[126 134 124 116 139 106  99 125 132  75 142 165 135 108 171  90] -> C
[173 144  96 106  91 138  72 144 159 141 116 114 108 125 134 130] -> S
[ 95 116 170 170 161 148 200  69  86 157 173  73 137  96  58 157] -> P
[163 137 101 105 120 134  68 125 170  97 130 172 105 100 154  96] -> T
[173 144  96 106  91 138  72 144 159 141 116 114 108 125 148 117] -> D
succ: [200] | [69]
succ: [171] | [90]
succ: [172] | [105]

[113 160 115 139 123 145 146 115 132 155 127 130  99 129 136 150 128 118
 153 116 115] = W
[113 138 115 139 114 145 146 115 132 122 127 145  99 129 136 150 128 118
 153 116 115] = K
[113 154 115 139 114 145 146 115 132 122 127 145  99 129 136 150 128 118
 153 116 115] = N
find: [113 138 115 139 114 145 146 115 132 122 127 145  99 129 136 150 128 118
 153 116 115] | K
succ: [154] | [115]
succ: [160] | [115]
succ: [155] | [127]

[ 71  84 138 102 127 186 114  95 108 143 133] : L
[ 78 128 128 134 136 159 162 121 144 208 100] : M
[140 169 103 153 125 117 174 169 160 180 109] : G
[123  89 154 105 131 131  82  89  97  71 149] : U
[ 70 114 130 125 134 173 152 114 134 196 108] : R
[187 162 147 156 145  44 125 127 143 104 115] : Y
[159 112 148 118 130  98  85 107 105  55 149] : E
[193 166  92 139 107  99 133 185 138  84 148] : J
[186 146 138 139 132  68 108 132 127  72 138] : F
[174 175 116 157 129  75 151 165 154 131 118] : V
[ 73  81 134  98 122 192 110 101 104 131 139] : Z
succ: [103] | [153]
succ: [175] | [116]
succ: [68] | [108]

[118 130 176 145 130 140 132 114 158  91 106 129  99 122 126 130 172  75
 130 137 130 129 111 133 130 148 138 108 160 142 125 107 138 131 132 134
 140 120 133 126 179 176]  favur
[138 112 153 125 123 127 131 132 106 126 179 115 113 122 119 105 172  95
 119 124 127 130 127 133 124 113 152 150  93 154 136 200  85 129 148 130
 120 106 116 126  80  72]  gafe
[116 141 108 133 133 130 127 122 153 126  71 142 140 135 136 151 172 154
 137 133 129 126 127 133 133 147 105 103 167 102 120  55 171 128 108 127
 138 150 138 127 180 191]  Fovu
[135 109 159 128 123 129 135 127 122 120 164 116 101 124 118 107 172  83
 121 124 129 131 123 133 127 119 154 139 101 153 136 194  86 133 147 132
 123 106 113 122  92  82]  bom
[122 110 181 143 128 139 137 115 157  94 121 125  88 123 122 121 172  65
 127 134 131 131 111 133 131 141 148 116 145 150 129 137 117 136 138 135
 137 112 124 120 159 149]  gef
[134 107 172 132 124 132 134 125 123 110 166 115  96 120 118 107 172  72
 121 128 129 131 120 133 126 120 156 140 104 161 135 191  89 131 149 133
 125 103 117 123 104  92]  zitur
succ: [161] | [135]
find: [135 109 159 128 123 129 135 127 122 120 164 116 101 124 118 107 172  83
 121 124 129 131 123 133 127 119 154 139 101 153 136 194  86 133 147 132
 123 106 113 122  92  82] | bom

[102 163 155 101 105 107 134 118 149 143 120 134 112] -> X
[128 172 161 102  67 154 115 108 181 110 125 139 114] -> Q
[132 162 147 111 103 168 128 105 135 119 156 106 126] -> A
[149 182 155 101 105 107 110 118 149 143 120 134 138] -> B
succ: [111] | [103]
succ: [108] | [181]
succ: [181] | [110]
succ: [103] | [168]
succ: [67] | [154]
succ: [154] | [115]
succ: [135] | [119]

[202 137 150 158] : bota
[104 156 143 137] : fuf
[156 134 199 203] : Zutu
[143 122 123 124] : Fub
[118 140 111  92] : muf
[136 124 109 123] : kasu
[110 105 149 130] : Sunuz
[117 170 132 116] : rup
find: [143 122 123 124] | Fub
succ: [170] | [132]
succ: [150] | [158]
succ: [109] | [123]
succ: [199] | [203]
succ: [134] | [199]
succ: [111] | [92]

[144 135 136 129 147 131 139 128 133 128 150 134 146 138 167 139 137 162
 176 128 140] : Vigef
[146 135 137 132 147 133 140 129 138 128 146 134 145 138 162 136 134 150
 170 128 140] : nub
[142 135 137 129 147 132 139 129 133 127 139 133 142 137 155 136 133 140
 157 129 136] : mir
[145 136 135 127 151 134 140 130 133 127 143 133 139 135 160 135 134 142
 163 129 136] : Numam
[143 154 151 129 189 133 143 127 138 128 145 134 150 144 181 143 136 151
 168 129 147] : Zul
[144 135 140 129 146 132 142 136 133 128 143 134 145 139 163 142 134 145
 160 128 141] : Porif
[144 133 134 129 143 133 138 128 129 128 141 134 134 136 153 136 128 139
 160 130 131] : Zar
[148 134 133 131 140 130 131 129 134 128 145 137 141 137 148 133 133 136
 142 126 135] : foros
[147 136 176 130 148 133 166 130 133 128 147 137 171 167 218 156 134 150
 166 129 178] : muv
[189 135 148 130 146 134 146 129 130 128 162 150 145 142 171 134 134 142
 214 130 151] : Veru
find: [189 135 148 130 146 134 146 129 130 128 162 150 145 142 171 134 134 142
 214 130 151] | Veru
succ: [181] | [143]
find: [146 135 137 132 147 133 140 129 138 128 146 134 145 138 162 136 134 150
 170 128 140] | nub
succ: [155] | [136]
find: [143 154 151 129 189 133 143 127 138 128 145 134 150 144 181 143 136 151
 168 129 147] | Zul
find: [145 136 135 127 151 134 140 130 133 127 143 133 139 135 160 135 134 142
 163 129 136] | Numam

[115 123 137 116 168 154 141 125] -> Mitag
[128  73 119  67  67 173 128 133] -> bap
[141 128 121  81  62 178 136  42] -> sekes
[102 115 134 106 126 175 148  81] -> dodu
[128 172 128 149  95 204 165 159] -> Rada
[128 172 128 149 124 127 145 145] -> kek
[129 153 134 125 145 165 133 143] -> Riluf
[114 128 148 121 124 193 145 141] -> Piz
[128  73 119  67  67 128 122 128] -> tugi
[130 176 147 143 128 219 171 156] -> Dumi
[ 86 114 128 128  99 198 115  81] -> nud
[134 169 144 125 115 211 165 118] -> ros
succ: [211] | [165]
succ: [147] | [143]
succ: [173] | [128]

[ 70  50 105  33] = vofo
[104 128 139 137] = Belo
[161 101 105  89] = Tufe
[ 76 137 146  86] = vib
[ 77 100 136  85] = Duda
succ: [101] | [105]
succ: [104] | [128]
succ: [70] | [50]
succ: [76] | [137]
succ: [136] | [85]

[114 165  59 103 123  91 113 189 132 141 173 123 163 143  71 154 159 131
 146 102 135 120] = lopaz
[144 117 107 146  76 123 134 116 139  66 142 146 125 113 101  95 102 166
 142 166 136 120] = Gebat
[130 147 174 130 157  97  83 155 151 151 128 156 107 131 148 125 108 113
 118 136 140  85] = rete
[157  68 169 144 132 184 171  58 126  66  93 129  94 117 200  92 128 140
 134 144 131 168] = Pivo
[150 124 197 129 154 164 128  95 103 173 118 100 139 125 168 126 147 118
  97 118 127 144] = lis
succ: [156] | [107]
succ: [91] | [113]
succ: [155] | [151]
succ: [143] | [71]
succ: [127] | [144]
succ: [101] | [95]

[124 107 113 122 112 126 136] : manid
[142 116 128 114  90 164 160] : bazap
[129 117 153 148 128 132 160] : tiva
[123 114 143 145 140 136 148] : Kip
[148  68 113 138 130 126 123] : rar
[135 156 200  76 133 101  50] : bipo
[121 141 104  49 127 137 141] : risep
[122 126 135 173 137 128 122] : lifa
succ: [121] | [141]
succ: [133] | [101]
succ: [68] | [113]
succ: [107] | [113]
succ: [127] | [137]
succ: [49] | [127]

[158 129 158 145 141 155 161] -> Luga
[162 124 156 140 132 155 166] -> Sura
[ 87 124 117 140 127 103 146] -> dimo
[ 60 135 118 139 141 118 132] -> terin
[153 119 160 155 149 155 104] -> geke
[153 132 160 155 149 155 156] -> daloz
[158 119 139 100 124 131 122] -> nol
[101 121  89  86  96  94 118] -> Bima
[ 60 135 118 139 141 118 144] -> big
succ: [117] | [140]
succ: [103] | [146]

[ 89 213 122 171 128 130 114]  lavuf
[117 125 125 118 129 129 117]  pag
[ 89 123 121 171 128 129 114]  Likon
[100 164 128 214 129 131 120]  las
succ: [118] | [129]
succ: [214] | [129]
succ: [122] | [171]
succ: [164] | [128]
find: [ 89 213 122 171 128 130 114] | lavuf

[156 132 193 217 131 131] -> rizi
[136 133 139 164 134 133] -> doz
[145 129 158 171 132 137] -> vil
[141 132 164 176 131 133] -> Sunok
[148 128 141 145 130 132] -> dopa
succ: [158] | [171]
succ: [139] | [164]
find: [141 132 164 176 131 133] | Sunok

[109 163  66 198 114  70 168]  lut
[ 66 102 204 184  88 147 154]  lames
[ 92  90 138 135  93 126 104]  Tedi
[179 113 116 139  53  89 143]  dav
[121 157  82 136 147 153 134]  dus
[148 157 187 116 144 150  67]  fur
[148 157 201 145 111 119 116]  tadud
[107  81 156  83  93 114 121]  Tup
succ: [81] | [156]
succ: [111] | [119]
succ: [184] | [88]
succ: [89] | [143]
succ: [92] | [90]
succ: [90] | [138]

[ 75  90 179 114 123 102] = buk
[ 76 183 141  69 116  90] = fonip
[107  75 119 165 135 164] = lefip
[138  98 196 124  94 149] = Nok
[166 126  82 178 134 181] = zilo
[128 119  52 187 126  87] = bos
[ 97  33 155 169 101 120] = Tiga
[113  97  56 182 134 133] = nik
[121 136  48 165 148 114] = lovur
[115 111 178 102  80  90] = libe
[109  77 186 115 108 162] = lafes
succ: [128] | [119]
succ: [113] | [97]

[128 164 159 128 138 133 128 128 133 153 133 128 128 148 143 138 148 159
 128 128 179 128 142 133 128 189 153 133 169 174 138 159] -> Giko
[133 164 164 133 133 138 133 143 133 148 169 133 133 153 143 128 143 148
 128 138 143 128 148 133 138 143 143 134 148 143 128 138] -> goza
[133 194 153 138 175 148 128 128 143 184 153 143 133 153 153 128 148 128
 138 128 204 128 153 128 148 169 174 138 143 153 128 148] -> sed
find: [133 164 164 133 133 138 133 143 133 148 169 133 133 153 143 128 143 148
 128 138 143 128 148 133 138 143 143 134 148 143 128 138] | goza
find: [133 194 153 138 175 148 128 128 143 184 153 143 133 153 153 128 148 128
 138 128 204 128 153 128 148 169 174 138 143 153 128 148] | sed
succ: [142] | [133]

[170 111 107 127 101 154]  pugeb
[200 102 177 114 121 126]  poniz
[112 111 107 134 101 120]  Fidur
[170 111 146 134 101 120]  nem
[ 93  92 153 136 113 118]  mak
succ: [112] | [111]
succ: [102] | [177]
succ: [93] | [92]
succ: [121] | [126]
succ: [136] | [113]
succ: [113] | [118]
succ: [92] | [153]

[116  57 213 158]  Fulak
[117 115 157 128]  fesog
[ 48  64 212 146]  Tati
[113  81 175 143]  Geg
[192 204 116  56]  Mapos
succ: [57] | [213]
succ: [157] | [128]
succ: [117] | [115]
find: [192 204 116  56] | Mapos
succ: [213] | [158]

[ 68 172 181 128 160 126] -> kefak
[ 86 139 108 120 150  85] -> Fab
[ 45 216  67 137  99  98] -> Fer
[177 161 119 147 101 170] -> gega
succ: [120] | [150]
succ: [119] | [147]
succ: [161] | [119]
succ: [172] | [181]
succ: [99] | [98]
succ: [101] | [170]

